These are the activations of a small neural network, seen along a few directions. Each row is one input.
Each table varies a few parts of the input and shows all the possible inputs, shuffled.
Descriptions start from the smaller parts, as in this example, which fits no table here: one of 3 separate values, together with either a single point or one of 11 places along a line or (one of 5 places around a ring, together with one of 6 places along a line).
Shared parts are said once, and a part with two or three values counts as separate values.
(in the rows, 100 means zero)

Other details of the inputs shift rows strongly along two fixed directions, in all tables alike. That doesn't count.

A family of inputs:
R1: [90 89 116 107 83 101 101 84 114 97 97]
R2: [92 118 92 100 101 103 103 115 114 105 96]
R3: [113 109 148 175 145 153 173 158 42 85 3]
R4: [95 73 109 115 110 100 83 74 110 75 93]
R5: [127 106 43 74 81 95 103 111 89 120 141]
R6: [65 79 154 82 92 120 59 79 106 69 85]
R7: [138 133 68 77 78 63 124 125 122 140 132]
R8: [106 96 106 96 113 100 79 95 109 78 98]
R9: [49 85 128 86 98 127 76 67 122 63 79]
R10: [87 107 96 105 118 104 112 127 47 90 166]
R11: [103 104 140 196 143 153 162 149 51 93 14]
R12: [137 109 71 70 86 56 130 114 120 139 123]
R13: [101 122 100 85 79 81 88 93 110 113 119]
R14: [83 120 114 102 93 105 83 89 106 100 99]
R15: [120 87 40 92 77 90 111 95 91 125 140]
R16: [94 79 80 82 91 127 98 86 81 82 103]
R17: [70 86 135 97 110 113 40 59 102 53 92]
R18: [68 63 139 78 109 119 68 63 113 64 78]
R19: [118 93 90 96 116 91 107 96 110 89 94]
R20: [79 97 121 93 97 118 100 84 118 85 84]
R21: [60 80 114 92 89 144 45 62 67 61 105]
R22: [125 112 74 81 99 58 90 102 108 133 128]
R23: [70 73 143 82 107 120 52 74 109 67 85]
R24: [108 77 89 93 97 75 93 83 121 115 115]
R25: [103 107 60 96 84 70 112 97 134 128 125]
R26: [161 115 91 179 135 93 195 182 49 146 50]
R27: [119 118 87 81 84 59 95 108 104 134 128]
R28: [131 137 62 83 84 69 123 122 129 143 132]
R29: [88 126 91 107 101 95 95 107 103 110 98]
Description of these inputs: either a single point or (one of 4 places along a line, together with either a single point or one of 6 places along a line).
Start at R11 and move only the place on the line of 4, one step at a time. The first step leads to R20. Which rows follow, in order?
> R28, R14
Which other rows does R18 become when the place on the line of 6 takes its other values? List them by row number.
> R3, R9, R12, R19, R20

A family of inputs:
R30: [65 59 127 64 70 102 55 44 136 73 113]
R31: [138 135 79 108 100 62 138 140 107 142 123]
R32: [149 111 39 79 87 49 139 119 135 152 139]
R33: [84 114 99 61 69 58 68 67 153 114 149]
R34: [66 78 109 56 80 107 44 45 128 61 118]
R35: [51 83 136 84 91 113 37 58 99 61 131]
R36: [143 133 46 69 91 45 124 129 107 151 152]
R37: [111 89 99 125 126 117 133 119 76 95 77]
R38: [140 114 57 110 104 66 148 125 120 145 102]
R39: [75 74 153 144 117 139 108 94 83 71 33]
R40: [81 87 146 136 124 148 100 105 82 59 32]
R41: [116 103 87 131 124 118 114 123 64 91 78]
R42: [57 89 131 63 82 98 46 54 120 69 139]
R43: [117 112 114 123 115 117 118 127 86 103 61]
R44: [139 131 72 97 101 63 135 143 104 145 113]
R45: [107 110 104 127 125 111 109 134 55 102 89]
R46: [97 75 78 47 66 70 75 55 132 102 154]
R47: [69 83 117 52 79 109 39 47 122 70 121]
R48: [96 108 85 50 66 69 61 60 155 115 129]
R49: [111 86 89 133 127 118 122 120 66 97 86]
R50: [100 119 121 128 119 104 121 129 88 110 62]
R51: [115 82 94 135 117 112 123 117 58 100 87]
R52: [85 90 134 134 127 150 84 106 52 66 57]
R53: [76 93 145 141 123 144 100 98 89 64 25]
R54: [111 141 38 104 69 110 156 140 82 144 130]
What do these inputs look like to the network?
> either a single point or (one of 4 places along a line, together with one of 6 places along a line)
Start at R39 and move only the place on the line of 6, one step at a time. The first step leads to R38. Which rows follow, in order?
> R53, R48, R50, R33
Which other rows does R30 become when the place on the line of 4 takes its other values? List them by row number.
> R39, R46, R51
